Here are a small network's activations along a few directions, averaged over the inputs that share one value of a field.
Values that are neighbours, or in one group, have similar rows; names and order tell nothing.
Random noise pushes rows far along 14 fixed directions. That doesn't count. These rows show it; they differ only by the noise:
[-344 -201  121  165   46  292  -24  131 -131  -86  156 -305 -142  261
 -262   55 -183  100  323  -50  187   32  -28  -33 -119]
[  18 -339  370  172 -185  214  103 -290   58  269  236 -242  169  -51
 -264 -102 -447 -119 -127  277   67  -57  -64  -27 -281]
[  38 -134  295   47  123  185 -407  -68 -129  254  -31  185  -22   -2
  321  194  -53  228  -60  -56 -271  123   80  136 -351]
[-124 -295   91  235  140  351 -316   10  -14  -40   31 -234 -492  159
   38   -9   28  338  357 -161    3 -171   25  -14  -80]
[ -32 -110 -456  317  -22  231  325   26  -57  358  -19 -149 -385   20
   26 -448  -92  -33  344  497   67 -411    6  239  222]
[ -36 -304  163  -62  290   14 -104  -27  -66  313  284    7  -71  -63
 -286 -231  130   36 -270   73   80 -231 -237  193  120]
[-167  -43  224 -212  237 -268 -342 -364 -148   33  -11  144  108   -6
 -254  225  -30  -33  438 -219  -96  192   -2 -231   68]
[ -68  -38   -1  -93 -344 -196   60 -528  -88   57  292 -306   96  -91
 -120 -160 -163 -441 -103 -215    1    9  221 -339  -56]
[-185 -305  160   41  -73  -25  -37 -261 -188   29  270 -128  186   12
 -194   -2  -61 -148  509   -1 -174   11  199 -144  114]
[-154   90 -295  162  228  360  115 -148  -39  -60  -53   92   -9  -80
 -114  -86  238 -258 -144 -200  -52  -21  568  239  139]
[ 633  245  -40  216 -489 -155  170  -38  232 -201   54  -93  159 -438
  133   97 -390  178 -222  410 -273 -355 -109  262  -15]
[ 111  119 -241 -173  -61 -209  389  344   96 -144 -107  191  446  222
 -158 -114  -14 -102 -310  -99  266  347  -56  -97 -221]
[-155   67  184  -97   99  -50 -340  -14   12 -299  -37 -182 -225  115
    9  247   95   85 -174 -607   47  149  -64 -234 -119]
[ 250 -556  105  365  121  211  -59   93  319 -182 -376   21 -283  101
  350  -69  152  340  206 -190 -290 -181   13  -76  -15]
[ 175  -68   88  -16  159   66   -8  258  150  -90 -128   24  133   92
   55  134  -94  178 -294 -190   24  196  -56  -57 -278]
[ 197   95    9  -71 -185 -157 -175  329  -86  -95  115   82  103   86
  181  127  -26  381  168   71  -86   88 -165   62 -196]


MER, 20 values:
lutib: [ 260 -348  439 -161  479   94 -303  101  205  139  126 -264  179 -211
  269  367  -55  102 -110 -182 -371  -34   -1 -241  171]
vemok: [ 177   31 -134 -181  209 -326 -204 -342  106 -396  -32 -163 -516 -144
 -252  -27 -235  226 -367 -462  233 -330 -183 -282  -41]
lel: [-336 -137 -350   19 -110   57  398 -173 -252   -7  173  -69 -111   27
  -73 -414  292 -467  -54  -84  118 -183  380   30  303]
bom: [-405  -76 -143  -90  264   17   13 -235 -241  186 -319  167 -152  323
    2  -12  -69 -178  550 -200   79  304  220 -293 -128]
num: [ 178 -285  139   94   87  440 -284    4  169   91   39  113   87  133
  221  -49  138  237  261  -57   -3  137  372  -96 -306]
kipa: [  76 -181   66 -231  310 -209 -306  141 -109  267  124  -35   -3  -24
  397  122  192   78 -127 -326 -270  122  -10 -219   31]
bap: [  80  -26    3  -15  -88   60  108  222  -53  -28  175  -85  258   75
   -3    2 -301   34  -67   78  148   41   35   -3 -297]
sugu: [ -29 -592   54  -60  126  -48  229  104  -95  -75  179  -36  269   50
 -111 -145 -140 -128 -216 -259   22 -267   66  -29   17]
luvug: [-230  -76  -14 -114  157  264  120  173 -125  210  283  -35   80  112
 -412 -111  -50   -7  -76  349  341  114   69   80  -73]
noteb: [ 241  -50  -35 -103 -212   27 -239 -148  161  208  204 -345 -195  -27
  357 -240   75  -13 -164 -145   60  -49   72 -388 -201]
gikal: [ -91  153   92  -78    6  -25 -203 -224  -94   -8   -4   48 -410   25
 -137  -42   -7  127 -185  -66  282 -146 -224   93  -95]
meboz: [ -45   72   38    1 -714  106 -148  -53 -251  -81  424  -44  -23  225
  136 -186  113  156  215   50   90   71  194   -8 -421]
lis: [  -8  -25  -83  -71  -34 -346 -154 -436 -240   65  -37  163 -106 -186
  166   26 -121 -143  -31 -202 -288  -80  148   29  -37]
tadu: [  96 -206  -82 -100  240   13 -136 -383  -84  564   34   82  173 -113
  260  -85  -88 -171  339   46 -274  162  439 -256  -86]
voga: [  14 -100  389  -31  135  400 -152  -57  274  191   58  130  -64  -53
 -172 -179  503   49 -375  209  219   67 -103  113   65]
rumur: [ -64  163   16 -105 -300 -311 -137 -275  135  121 -297 -454 -305  105
  364   97 -227 -182  427 -163  -18  264 -218 -758  -26]
lupo: [  59   85  242 -123 -159   30 -161  165   58  118  556 -575   50 -140
 -200  123 -204   78   77  268  132  -96 -256 -152  116]
koram: [ 143   65  206   78 -199  176 -151  129  307 -184   14 -312 -270  -19
   74   75   73  235 -227  -83   58  -25 -163  -91 -100]
bez: [-233   49  -23  230 -123  225  156   47  -50 -248  -92  169 -133  -25
  -84   46  125   49  194  253   14 -123    4  299  208]
vut: [-151 -278  167  185  368  329  -27  226   60    0 -101  -92 -126  125
  -72  106  117  119  126  -23  -31   10   19  107   96]
MER is arranged as a line.
Going along MER from sugu by way of its neighbour lutib, in what order are num, noteb, gikal, meboz, voga, koram met? -> num, noteb, koram, meboz, gikal, voga
List every value one step from rumur, in the order listed. -> kipa, vut
List every value one step from vemok, in the order listed. -> luvug, bez

BEMEF, 15 values:
kopul: [-121   89   55   25  121 -185  385 -185 -238  168  223 -360  284 -415
  -66  209 -192 -588   87  210 -447 -266  106  135  706]
nipu: [-398 -308  630 -131  249  282 -553 -117 -315    1  380  173   53  227
 -538  201 -225  344  -32 -100  340  163 -128  144 -519]
tobit: [-381  235 -446   56   90  358  119  829 -442   76  124 -280 -225  279
  537  210  173  149  654  202 -150  222  306   69  201]
zukez: [-476  -31  133  137  -10   35 -178 -417 -295  -27 -229   53 -413  128
  141  110  -30 -150  131 -351 -172   97   99  -37 -132]
tosu: [-347 -468   44  116    2 -278  144  -61 -226  339 -111  345 -209  132
  161 -511  293 -302 -556 -142  -39 -312 -397  373  106]
piru: [   3  334  163  -87  343  160 -170   98  180 -284 -277 -298 -162  -91
  131  551 -312   54 -463 -437   73  124  -47 -189 -127]
nobi: [ 288  -89  554  133 -109  134  -65  404  653 -431 -209 -486  -46  127
 -157  410  -73  493  332  111   96  252 -529 -539   17]
nava: [-165  432 -262    3 -388 -235  412 -265 -135    8 -171  136   94  -46
  -10 -122 -249 -415 -174  291  165   33   10   50  -15]
zibi: [ -31  -95   12  350  140  323  198 -248 -153  199 -607  309 -124 -177
  756  187 -262 -256 -815 -159 -534   19  414  381 -369]
zenib: [ 261  233 -234  -99  -92   -3  132  185  361  377  288 -835  -86 -100
 -112 -133 -337 -112  212  457  290   25 -163 -500  167]
votil: [-749  221   31   51 -119   65  -77  -75 -546  443  138 -184  -33  121
  272  192 -160 -480  153   75 -163  232  131  118    0]
luni: [  89  195 -171 -114 -228 -151 -160 -243  130  116 -175  -26 -271  102
  346 -219  207 -142 -300 -436  138  109    9 -301 -279]
dev: [  63  423 -509 -278  154 -608   89  -78 -243 -252 -338  127  -96 -130
  266  244 -127 -147  279 -375 -263 -124   95 -161  343]
pif: [  93   76 -437 -125 -221 -668  170  221 -434 -175  201 -153   54   45
   54   43 -552   99  343  -63  -60 -206 -246  -17  -13]
mal: [ 148  333   77 -323  304 -286  -99 -185  472 -157 -468  367  203 -125
 -206  160  390 -162  -68  -95  115  252 -177 -304  356]
BEMEF is arranged as a line.
Going along BEMEF from zenib by way of its neighbour votil, in what order are piru, nava, zibi, luni, pif met? -> pif, luni, piru, nava, zibi
List every value one step from zukez, in the order listed. -> nobi
How many steps from neighbour to neighbour lead from tobit to kopul, at the fewest? -> 6
